A small network was shown many inputs. Here are its activations along a few directions, one row for each input.
Each table varies a few parts of the input and shows all the possible inputs, shuffled.
Descriptions start from the smaller parts, as in this example, which fits no table here: ring(5) and (point or line(9) or (values(3) and line(6))).
Shared parts are said once, and a part with two or three values counts as separate values.
In the rows, zero is written as 128.

Other details of the inputs vary at random and push rows far along two fixed directions, the same in every table; ignore that.

Rows:
R1: [ 90 110 158 181 143 175 184 107 147 243  86  85]
R2: [136 140 122 166  95 109 174  56 126  94 115 141]
R3: [100 148 134  90 154 118 112 187 141 165 158 113]
R4: [113 150 148 151  81 114 191  79 122  90 134 159]
R5: [111 160 147 152  84 116 191  74 113  91 133 155]
R6: [116 112 130 137  70 143 174  88 159  91  78 187]
R7: [100 153 128  83 151 114 106 195 136 159 160 117]
R8: [111 122 124 112 178 145  71 160 100 140 142 114]
R9: [172 135  83  77 108  79  95 144 112  26 162 173]
R10: [164 125 139 173  75 124 162  69 137  93 101 134]
R11: [113 120 116 103 170 135  64 175 101 134 142 127]
R12: [160 150 127 112 172 118  76 153 141 151 136  81]
R13: [143 136 121  90 171 131 105 161 111 139 147 109]
R14: [131 114 121 168  78 114 176  71 144 100 114 154]
R15: [122 135 111 107 179 109  95 165 147 174 141  96]
R16: [114  98 130 169  75 152 152  85 100  84 104 173]
R17: [117 104 133 169  81 148 155  82  98  81 105 167]
R18: [173 129  79  72  96  76  93 156 118  21 162 177]
R19: [ 99 150 124  82 144 114 101 200 142 162 159 123]
R20: [162 120 139 174  70 126 157  73 141 100  98 139]
R21: [114 129 118 107 172 137  66 161  97 129 143 120]
R22: [134 151  96  75  85  65  99 167 142  42 176 181]
R23: [165 131 141 175  83 123 159  61 131  89 103 133]
R24: [143 109 130 151  77 139 183  86 113  88 112 162]
R25: [159 144 133 115 172 122  82 145 141 154 137  80]
R26: [ 81  93 167 184 141 199 161 106 104 195  90 110]
R27: [121 127 109 103 167 114  94 173 152 176 139  96]
R28: [ 94 112 134  84 182 169  99 193 176 210 101 109]
R29: [143 108 133 150  83 138 188  78 112  89 116 155]
R30: [106 100 115 109 158 148  68 181 116 146 137 129]
R31: [134 132 124 171  90 109 175  64 132  97 111 147]
R32: [ 74 147 185 165 140 170 198 108 121 216 109  97]
R33: [ 81 151 185 167 147 168 199  96 121 209 118  94]
R34: [153 123 125 113 159 131  75 174 157 171 130  90]
R35: [141 117  90  97 116  95  65 139  99  29 158 177]
R36: [123 144 113 109 178 110  99 152 140 163 145  94]
R37: [108  98 171 165 145 197 192 112 123 219  91  95]
R38: [126 132 102  97 164 106  89 179 150 167 140 101]
R39: [129 116 177 189 140 182 169  95 146 216  82  72]
R40: [155 137 132 116 172 125  80 157 145 160 133  84]
R41: [170 137  91  84 119  87 101 132 110  36 164 161]
R42: [170 128  90  81 112  85 101 138 114  36 162 166]
Description of these inputs: values(2) and (point or (line(4) and values(5))).
The inputs of R25 and R12 match in every part but the values(2) part. If R22 is changed in the same way as R25 into R12, which row does it become? -> R19
The inputs of R2 and R36 match in every part but the values(2) part. If R9 is changed in the same way as R2 into R36, which row does it become? -> R42
Change only the values(2) part in R11. List by row number the other rows that result. -> R35
Change only the values(5) part in R16. List by row number the other rows that result. -> R1, R19, R20, R24
